Each row below holds a small network's activations on one record, seen along a few directions.
After each row come some of the record's fields: TULA, KEDEG, DOP, KIZ, TEMO.
Not every record has every field; a missing one is left out.
Other fields move the rows too, some of them a lot.
(in the rows, 500 means zero)
Strong random noise was added to every row along 6 fixed directions; ignore it. To show where, here is one row again and again, with new noise each time:
[572 256 554 324 382 412 427 482 522 408 479 409 316 493 506 466 676 546
 531 451 266 645 426]
[451 582 511 747 497 443 719 637 317 433 553 594 652 634 483 676 384 516
 580 465 652 407 513]
[508 384 648 620 328 385 483 503 398 293 526 499 330 713 335 721 481 592
 568 287 290 386 577]
[547 520 525 581 425 412 720 601 364 484 494 507 580 491 518 576 458 511
 632 474 547 412 511]
[387 315 415 317 346 605 444 526 585 495 452 414 792 604 639 449 643 352
 389 479 486 606 308]
[714 536 580 124 284 381 560 508 581 439 375 339 581 370 664 380 473 377
 622 389 497 323 517]
[607 344 526 415 322 399 669 545 411 598 459 415 446 364 531 521 633 556
 677 536 373 442 475]
[465 417 477 484 561 455 476 577 467 444 583 551 504 607 584 563 578 535
 480 587 608 633 385]

[414 457 494 535 401 565 420 525 536 511 460 478 595 564 478 708 492 428
 385 487 491 294 531] => TULA=bano DOP=viru KIZ=runep TEMO=rutiv
[442 623 378 576 658 524 652 526 450 335 412 518 515 349 458 298 424 470
 363 474 451 900 469] => TULA=nenuv DOP=maz KIZ=zireg TEMO=gozu
[498 563 603 586 775 409 189 550 634 136 556 602 328 752 469 573 391 463
 310 387 584 688 474] => TULA=rad KEDEG=geli DOP=gol KIZ=zireg TEMO=led
[426 553 411 530 409 706 590 430 557 693 432 429 846 480 485 326 441 329
 447 446 471 383 513] => TULA=bano DOP=gol KIZ=zireg TEMO=nuvol
[355 469 407 934 747 645 532 548 417 702 603 648 674 655 414 559 444 470
 411 613 671 518 459] => TULA=bano DOP=gol KIZ=folon TEMO=led
[465 804 396 489 752 468 509 599 556 370 487 621 654 493 642 486 300 369
 338 606 906 540 439] => TULA=nenuv DOP=viru KIZ=zireg TEMO=led
[374 648 318 541 628 599 677 561 393 584 489 575 685 375 551 367 453 500
 456 635 675 722 434] => TULA=nenuv DOP=gol KIZ=folon TEMO=nuvol
[489 595 549 698 665 449 552 579 369 182 532 602 513 722 430 480 312 509
 518 287 514 710 515] => TULA=vab DOP=maz KIZ=folon TEMO=sed
[364 271 403 331 213 638 505 498 568 626 392 368 841 537 612 532 664 364
 421 508 385 472 319] => TULA=vab DOP=maz KIZ=zireg TEMO=gozu
[598 467 563 507 742 403 378 470 468 601 713 612 148 533 502 498 599 729
 638 708 639 634 498] => TULA=rad KEDEG=nugeg DOP=maz KIZ=folon TEMO=sed
[403 542 372 535 397 598 634 484 458 601 430 477 743 436 504 470 479 425
 437 514 493 497 471] => TULA=nenuv DOP=maz KIZ=zireg TEMO=gozu
[525 446 474 575 507 514 619 449 409 679 526 471 302 287 377 429 584 632
 560 615 331 539 586] => TULA=bano DOP=gol KIZ=runep TEMO=gozu
[433 651 521 450 297 468 580 494 492 329 345 459 535 460 409 627 364 443
 428 323 438 252 613] => TULA=nenuv DOP=viru KIZ=runep TEMO=rutiv
[569 328 441 411 680 462 377 496 528 566 594 483 277 424 559 389 709 589
 479 706 458 800 404] => TULA=bano DOP=maz KIZ=runep TEMO=tuzi
[514 642 531 396 360 535 572 401 540 405 323 413 524 359 430 353 413 430
 418 332 354 427 619] => TULA=nenuv DOP=gol KIZ=runep TEMO=nuvol
[493 600 491 476 606 586 282 425 641 526 616 531 590 691 524 444 410 427
 362 517 713 408 534] => TULA=bano DOP=maz KIZ=runep TEMO=tuzi
[400 523 464 826 486 604 753 536 387 610 474 527 762 512 421 466 433 439
 535 439 478 522 510] => TULA=rad KEDEG=nugeg DOP=maz KIZ=zireg TEMO=gozu
[422 397 487 666 391 576 613 522 448 436 449 450 686 556 410 423 526 412
 504 319 317 623 478] => TULA=rad KEDEG=geli DOP=maz KIZ=runep TEMO=tuzi
[498 524 408 420 545 474 553 500 492 437 507 516 490 426 531 352 531 520
 461 502 503 706 437] => TULA=nenuv DOP=maz KIZ=runep TEMO=tuzi
[405 428 548 563 186 574 560 489 439 368 353 412 701 634 359 589 395 418
 498 186 239 344 547] => TULA=vab DOP=gol KIZ=folon TEMO=nuvol
[342 358 435 553 554 583 430 509 517 443 563 547 505 568 508 496 644 551
 416 546 434 752 390] => TULA=rad KEDEG=geli DOP=viru KIZ=runep TEMO=gozu
[465 407 471 494 565 575 422 455 590 454 508 475 563 547 506 290 567 419
 401 437 441 769 430] => TULA=rad KEDEG=nugeg DOP=maz KIZ=runep TEMO=tuzi
[432 466 503 459 437 570 491 503 528 200 389 437 716 666 483 344 404 334
 396 183 356 730 414] => TULA=vab DOP=maz KIZ=folon TEMO=sed
[420 543 598 501 291 497 477 423 500 365 418 469 419 568 359 595 451 535
 441 295 332 313 618] => TULA=nenuv DOP=gol KIZ=runep TEMO=nuvol
[568 515 569 260 447 496 363 493 692 330 364 404 639 461 628 410 451 294
 398 354 504 443 474] => TULA=rad KEDEG=geli DOP=viru KIZ=runep TEMO=rutiv
[461 495 404 650 380 575 709 465 373 798 509 509 527 372 395 521 595 607
 589 637 477 376 557] => TULA=nenuv DOP=maz KIZ=runep TEMO=tuzi
[375 652 394 292 487 618 302 443 668 393 476 498 785 661 635 470 400 332
 251 464 703 503 432] => TULA=nenuv DOP=maz KIZ=zireg TEMO=gozu
[731 459 701 464 431 309 507 442 487 230 442 407 165 432 342 383 472 559
 650 209 154 561 651] => TULA=rad KEDEG=geli DOP=maz KIZ=runep TEMO=tuzi
[392 435 456 557 345 644 463 492 551 577 459 423 809 638 525 582 482 364
 410 442 474 358 459] => TULA=bano DOP=maz KIZ=zireg TEMO=gozu
[422 387 440 661 487 615 623 601 468 635 425 493 820 484 539 516 534 348
 515 503 557 500 381] => TULA=rad KEDEG=geli DOP=viru KIZ=folon TEMO=led
[572 622 567 465 456 439 580 520 473 481 518 512 537 447 554 548 426 528
 634 498 598 297 580] => TULA=rad KEDEG=geli DOP=viru KIZ=runep TEMO=gozu
[438 388 417 391 251 519 667 441 418 595 425 434 399 268 425 452 657 595
 559 514 207 543 500] => TULA=nenuv DOP=viru KIZ=runep TEMO=gozu
[662 496 543 349 557 440 462 478 589 386 419 387 422 372 566 309 475 421
 477 435 387 658 497] => TULA=bano DOP=maz KIZ=zireg TEMO=gozu
[551 228 511 472 523 489 456 531 524 581 439 439 419 387 504 396 697 488
 539 513 303 711 373] => TULA=rad KEDEG=geli DOP=gol KIZ=folon TEMO=led
[684 519 637 175 291 343 492 498 567 440 417 391 394 428 603 551 499 507
 664 420 420 261 555] => TULA=vab DOP=gol KIZ=zireg TEMO=nuvol

Which values does each new row have?
[573 367 580 245 307 429 393 481 586 493 480 426 392 532 591 638 607 523
 590 510 417 341 465] => TULA=vab DOP=viru KIZ=zireg TEMO=nuvol
[544 598 460 764 728 497 644 614 485 343 396 525 586 411 449 414 326 334
 392 427 499 687 500] => TULA=bano DOP=viru KIZ=zireg TEMO=led
[377 513 354 542 408 598 612 486 452 533 442 473 656 435 451 455 518 457
 402 507 458 595 484] => TULA=nenuv DOP=maz KIZ=runep TEMO=tuzi
[389 437 403 342 407 490 594 498 447 556 430 461 370 257 495 439 682 625
 453 636 352 664 430] => TULA=nenuv DOP=gol KIZ=runep TEMO=nuvol
[365 567 418 546 535 568 480 564 458 645 618 575 648 581 596 703 518 550
 453 721 756 356 478] => TULA=bano DOP=gol KIZ=runep TEMO=gozu
[610 478 440 452 501 500 579 492 503 926 562 455 493 296 614 535 583 567
 619 816 665 293 513] => TULA=bano DOP=maz KIZ=zireg TEMO=gozu
[543 518 472 389 587 488 361 506 565 540 593 500 482 559 606 527 538 503
 476 634 672 471 483] => TULA=bano DOP=maz KIZ=runep TEMO=tuzi
[697 591 581 323 526 450 570 492 534 353 423 413 579 400 579 186 402 384
 640 299 471 616 508] => TULA=rad KEDEG=geli DOP=maz KIZ=folon TEMO=sed
[509 455 479 303 366 574 367 471 636 642 477 389 687 544 642 557 545 397
 456 571 581 301 453] => TULA=bano DOP=maz KIZ=zireg TEMO=gozu
[449 295 487 421 634 534 147 434 639 395 595 492 295 668 512 495 652 540
 313 563 382 799 380] => TULA=bano DOP=maz KIZ=zireg TEMO=gozu
[461 312 440 552 577 536 510 516 498 442 515 484 479 476 465 299 674 505
 477 473 306 903 381] => TULA=rad KEDEG=geli DOP=maz KIZ=runep TEMO=tuzi
[420 491 548 607 429 437 413 451 421 328 596 578 319 713 334 689 473 633
 466 379 415 459 561] => TULA=nenuv DOP=maz KIZ=runep TEMO=tuzi
[556 649 346 687 882 533 753 686 489 463 390 535 736 237 614 244 366 282
 380 632 703 863 381] => TULA=bano DOP=viru KIZ=zireg TEMO=led
[628 564 579 418 541 370 478 537 445 451 561 534 437 563 584 593 413 575
 620 544 675 386 514] => TULA=vab DOP=maz KIZ=folon TEMO=sed
[489 575 426 396 468 559 458 429 540 644 542 511 490 471 515 450 565 542
 473 618 613 444 524] => TULA=nenuv DOP=maz KIZ=runep TEMO=tuzi
[291 403 395 720 513 686 557 512 483 643 530 538 771 617 473 488 574 441
 417 539 510 636 392] => TULA=rad KEDEG=nugeg DOP=maz KIZ=zireg TEMO=gozu
[700 514 543 405 512 384 650 535 487 590 460 438 418 251 582 374 545 539
 697 566 471 521 510] => TULA=rad KEDEG=geli DOP=maz KIZ=zireg TEMO=gozu
